Each row below holds a small network's activations on one input, seen along a few directions.
In each table, some parts of the input vary, and every possible input appears once, in random order.
Descriptions start from the smaller parts, as in this example, which fits no table here: one of 8 places around a ring, together with either a single point or (one of 2 separate values, together with one of 4 places along a line) or one of 9 places along a line.
Shared parts are said once, and a part with two or three values counts as separate values.

Other details of the inputs shift rows strongly along three fixed directions, in all tables alike. That doesn't count.

Table:
r1: [-13  12  -8 -25   4  -5  12   0  -1  -5   7  -6]
r2: [-14  11  -5 -21   6  -3  12   5  -3  -3  14  -8]
r3: [  8 -16   1  15  -1  12  -8  -8  -3   2 -10  10]
r4: [  1  -7   8  -1  29 -15  14  -8 -23   0 -10   3]
r5: [  9   4   4   2  23  -1  18  -5 -27   8  -4  -4]
r6: [ 28  -4   4  19  -9 -50  -4   8  31  22  11 -28]
r7: [-14  14  -7 -20   5  -5   6   2  -6  -7  13  -9]
r8: [-20 -11  12 -11 -14   7 -15  14  19  -8   0   4]
r9: [-17  -1 -11  -1 -21   9 -17   7  16 -10   6   7]
r10: [ 11 -11   8   9  -7  13  -7 -10  -8   7  -6  13]
r11: [ 28   1   4  23  -8 -50  -8  12  29  19  12 -28]
r12: [-17   1 -10 -16  11  -4   6  11  -5  -6  10 -16]
r13: [ 10  -9  10   9  -7  15  -7  -8  -7   9 -11   9]
r14: [ 12  13   0   1  22  -5  17  -8 -23   0 -10   3]
r15: [ 11  -2  12  12  -3  18  -3  -4  -2   8 -13  11]
r16: [  8 -13   0  16  -1  12  -6 -10  -1  -1 -10  13]
r17: [-11  14  -7 -26   1  -2  14   1  -2  -5   2 -10]
r18: [  1  -3   9   2  31 -15   9  -4 -24  -3  -9   2]
r19: [12 -9 10 12 -4 15 -6 -4 -7  8 -4 13]
r20: [-13   2   4 -11 -25  17 -19   9  11  -5   2  -3]
r21: [-13  13  -4 -25   2  -1  12   0  -4  -2   3 -16]
r22: [-15   9 -14 -13   8  -5   6   4  -3 -15   9 -14]
r23: [ 11   2  10  12  -4  16  -9  -6  -5   4 -15  11]
r24: [ 29   7   0  27 -11 -51  -1   7  34  14  13 -21]
r25: [  5 -12  -5  18  -3   8  -5 -10  -2   3  -8  20]
r26: [-13  -5  -4  -4 -18  15 -11   9  21  -9   5   0]
r27: [  9   8   1   1  26  -4  21  -7 -20   4  -4   7]
r28: [ -9   5   3 -13 -23  17  -7  10  20  -4  -1   4]
r29: [-15   6 -13 -14   9  -5   3   6  -5 -12   8 -17]
r30: [  8   3  -1  -1  22  -6  17 -15 -24   6  -1   4]
r31: [-12   6   1 -12 -21  13 -16   6  18  -9   2   7]
r32: [ 11  -6   8  13  -6  13 -12  -6 -10   4  -5  13]
r33: [  9 -14   3  19   2  14  -7  -2  -1   2  -8  10]
r34: [-19   7 -17 -13   7  -7  13   7  -1  -7  12  -6]
r35: [  8 -10   0  21   0  11  -2  -4   0   0  -6  17]
r36: [-15  -6  -8  -5 -22  11 -11   3  19 -10   5   4]
Description of these inputs: one of 3 separate values, together with either a single point or one of 5 places along a line or one of 6 places around a ring.
- Changing only the choice among 3 separate values turns r35 into r24. The same change can be made to r26. Which row results? => r22
- Which other rows does r3 become when the place on the line of 5 takes its other values? List them by row number. => r6, r16, r25, r36
- Which other rows does r15 become when the place on the ring of 6 takes its other values? List them by row number. => r2, r5, r19, r27, r28

Table:
r37: [ -2 -14  -5  21  -5  10 -18  -1   4  -8  -3  17]
r38: [ 11   1   0   2  -8 -40   7   8  30  14  12 -16]
r39: [ -1 -12   9   6 -11  11 -12  -4  11   1  -8  18]
r40: [ 16  18   7   2 -13 -29   1  10  22  16  10 -27]
r41: [  2 -13   2  11 -15  19 -10  -6   4   3  -2  14]
r42: [-43  24 -13 -57 -19 -14   2  23  19 -11  31 -47]
r43: [  9  -1   6   8 -13  26 -14  -2   4   3  -6  11]
r44: [ 28 -31  16  41  55  -8  12 -11 -46  11 -25  10]
r45: [-21   5  -5 -30  35  12  18 -10 -47 -13  -7   4]
r46: [  0  -4   8   6 -11  15 -10  -1  14  -2 -11  20]
r47: [ -4 -11  -1  19  -5   7 -18   2   6  -8  -1  24]
r48: [ 20  14  -2   4 -16 -29   6   9  23  14  15 -23]
r49: [  1 -14   1  10 -12  16  -9  -4   8   2  -3  17]
r50: [ 48  10   1  33  44 -48  40 -14 -19  25  -2  -8]
r51: [-19   4 -16 -24  29  21  23 -11 -50 -11   0   1]
r52: [ 13  10   0   3  -9 -37  10  10  33  12   9 -15]
r53: [  3  -2  13   5 -13  15 -11  -1  11  -5 -11  18]
r54: [-10  27 -20 -25  33 -27  43   0 -22  -4  18 -30]
r55: [  1 -11  13   4 -13  10 -13  -4   8  -2  -8  15]
r56: [  7 -10   7   6 -12  22 -16  -4   1   6  -3   8]
r57: [-55   7  -5 -55 -22  33 -13  14   1 -25  10 -10]
r58: [  2 -15 -11  22 -10  16 -19  -5   0  -6  -6   7]
r59: [ 16  15   9  -3 -11 -36   1  12  26  11   7 -20]
r60: [  4   0  15   4 -16  20 -15   1   4   2 -11  11]
r61: [-26   1 -28 -12  39  16  15 -10 -44 -25  -4   0]
- Describe the family of inputs behind these rows. => either a single point or one of 4 places along a line or (one of 2 separate values, together with one of 10 places around a ring)
- Which other rows does r60 become when the choice among 2 separate values takes its other values? List them by row number. => r57

Table:
r62: [ -5   9  -3  -7 -26   1 -16  15  25  -3  12 -14]
r63: [ 41   3  13  35  19 -24  18 -11  -4  18 -12   5]
r64: [ 13  -3   3  18  -4  14 -11 -10 -14   4 -12  13]
r65: [ 13   1   9  15   3  15  -5  -7  -5   2 -13  24]
r66: [ 23  11   1  12 -10 -37   6  10  26  14  13 -32]
r67: [-15  -6   6 -16 -17   8  -8   8  11   0   8  -3]
r68: [-12   2  -3 -16 -18   6  -7   1  17  -7   6   3]
r69: [-14  10   0 -14 -19   4  -9   4  14  -7   2   3]
r70: [-32   5  -3 -32  21  24  14   2 -29 -20  -3  -4]
r71: [  9 -15  12  13   4  15  -3  -4  -7   9 -16  15]
r72: [-14   3  -2 -14 -19   8  -2   4  16  -3  10   5]
r73: [ 12 -10  -1  18   0  19  -2  -7  -8   9 -11  13]
r74: [ -7   1  -5  -8 -30   1 -10   9  24   3  18 -11]
r75: [  3  22  -2 -18  43 -39  32   3 -27   3   9 -30]
r76: [ -3   7  -4 -19  36 -21  27  -8 -32  -1   4 -17]
r77: [ 18   9  13   4  -9 -47  -2   9  22  17   9 -27]
r78: [  4 -18  -8  29   8   9 -12  -7  -7  -3  -7  14]
r79: [  2 -24   4  23  10   5 -12  -2  -8  -4 -11  16]
r80: [-28   5 -20 -31  15  23  11  -8 -31 -18   4  -4]
r81: [-20  -6 -12  -3 -10  -1 -10   9  19 -16   7   5]
r82: [ 11  -7   4  14   2  16   2  -8  -2   7 -15  24]
- Changing only one part turns r80 into r68. The same change can be made to r64. Which row results? => r69
- Describe the family of inputs behind these rows. => one of 3 separate values, together with either a single point or one of 6 places around a ring
- Start at r71 and move only the place on the ring of 6, one step at a time. The first step leads to r67. Which rows follow, in order? => r76, r77, r75, r70
